Each row below holds a small network's activations on one input, seen along a few directions.
Each table varies a few parts of the input and shows all the possible inputs, shuffled.
A made-up example of a description, with smaller parts first: one of 5 places around a ring, together with either a single point or (one of 2 separate values, together with one of 4 places along a line) or one of 11 places along a line.
Shared parts are said once, and a part with two or three values counts as separate values.

Table:
R1: [  0  24 -12  28 -19   8 -56  -7 -61  -3 -18  21 -11   7   3]
R2: [  8  16  68  28   6   1  32 -24  33 -65 -79  29 -14 -47  25]
R3: [ 13 -12 -24  -3  -6 -11 -24 -37 -60  45  22  16   1  14  43]
R4: [ -3  18 -41   7 -10 -18 -43 -11 -24 -63  11   1 -22   2  12]
R5: [ -4  16  13  24   9   5 -30  -4 -26  53  13 -11  11  22 -65]
R6: [ -4 -18 -50 -24  -2 -30 -22 -31 -36  18  14 -10  -4  12  52]
R7: [-17 -17 -44  -6  12 -16  -5  16  37  10  41 -32  22  33 -16]
R8: [ 16  -6 -17   2   8   3   0  -6 -22  73  43 -23  30  23 -24]
R9: [-16  -8 -45  -1   8 -15  -9  17  34 -26  33 -32  14  24 -41]
R10: [  4 -38  28 -29  38 -20  65 -22  49 -38 -59  36  -5 -47  58]
R11: [  5   0  -9  25   6  14  -7  -9 -30  75  24 -13   7  18 -46]
R12: [ 12 -48  39 -21  43  -1  85  18  86 -10 -29   1  12 -19  -3]
R13: [-14  -3 -50  -1   6 -30 -35 -12  -7 -62  21   6  -3  10  30]
R14: [-11  41  63 -29 -39  42  69  71  52 -55 -16   8 -21  -4 -30]
R15: [ -8   9 -30   8  -6   5 -21  19  19 -28  28 -33  -4  19 -54]
R16: [-17  53  57 -36 -36  28  45  31  16 -88 -38  47 -29 -24  35]
R17: [ 10  27  -9  22 -13   8 -37  25   0 -12  17 -26   8  24 -59]
R18: [ -6 -22 -39 -22  14  -8   1   1   9  53  36 -49  13  28 -12]
R19: [ 20 -42  58 -49   0  23  78  25  56  81  -8  -4  13 -49  20]
R20: [ -2  24   0  28  -6  30 -37  19 -14  30   2 -12  16  25 -62]
R21: [-19 -11 -54 -11   7 -35 -27 -18  -4 -22  20   4   4  13  50]
R22: [ -1  16  -1  30  -1 -15 -50 -28 -78  18  -4  21 -11   1   2]
R23: [  5  19 -14  20 -27  -2 -56  -4 -42 -42  -3  10 -18  10   6]
R24: [ -1   3 -14  22  10   4 -31 -41 -65  44   8  22 -10   2  27]
R25: [ 21 -35  54 -47 -12   6  57  -6  11  44 -29  33   3 -69  87]
R26: [  8  -4  76  37  13  23  57  19  66 -30 -52 -11  -2 -28 -39]
Changing only one part turns R13 into R9. The same change can be made to R23. Which row results?
> R17
Describe the family of inputs behind these rows.
> one of 2 separate values, together with either one of 4 places along a line or one of 9 places around a ring
Which other rows does R11 become when the choice among 2 separate values takes its other values? List them by row number.
> R24

Table:
R27: [ -9   4 -72 -15  -6 -13 -34  29   8   1  68 -48  13  52 -47]
R28: [ 10 -36  31 -23  22  -1  75  11  60  13 -14  -7   7 -21   6]
R29: [  2 -21  39 -16  13  16  67  24  55   8 -13 -11  10 -15 -13]
R30: [  0  18  55   6 -18  24  28  16  22 -49 -38  15 -18 -27   0]
R31: [  0  35  -9  32 -16  13 -59 -23 -82  47  19  12   3  24 -23]
R32: [-13  46 -50  24 -10 -12 -70  -8 -50 -43  23   4 -13  40 -25]
R33: [  3  -8 -31  -9 -13  12 -28  16 -25  93  64 -35  29  39 -46]
R34: [ -1   5 -59  42  20 -25 -53  -5   1 -18  25 -38   9  39 -58]
R35: [-16   4 -84  -9  -1 -49 -68 -43 -56 -39  21  11 -10  19  60]
R36: [  6  -4  42 -16  -9   5  34   1  19 -41 -44  36 -21 -32  55]
R37: [ -2 -27  28 -24   4  -1  45  -6  27 -20 -32  26 -13 -43  58]
R38: [  6   9  48   1 -13  14  24   4  19 -51 -42  26 -17 -29  29]
R39: [ 18  -7 -21  45  20  -2 -42 -19 -34  74  22 -28  27  23 -58]
R40: [ -1   7  48 -10  -3  27  54  29  52  -4 -23  -2  -1 -11 -22]
R41: [ -2  -7 -42   2  -2 -24 -60 -55 -92  51  12  23   5  -2  62]
R42: [ -3  21  52  -5 -10  24  30  29  31 -27 -30   9 -11 -22 -17]
R43: [  2 -39  25 -26  21  -7  56   2  46   5 -17   8   1 -35  37]
Describe the family of inputs behind these rows.
> either (one of 2 separate values, together with one of 4 places along a line) or one of 9 places around a ring
Start at R40 and move only the place on the ring of 9, one step at a time. The first step leads to R42. Which rows follow, in order?
> R30, R38, R36, R37, R43, R28, R29
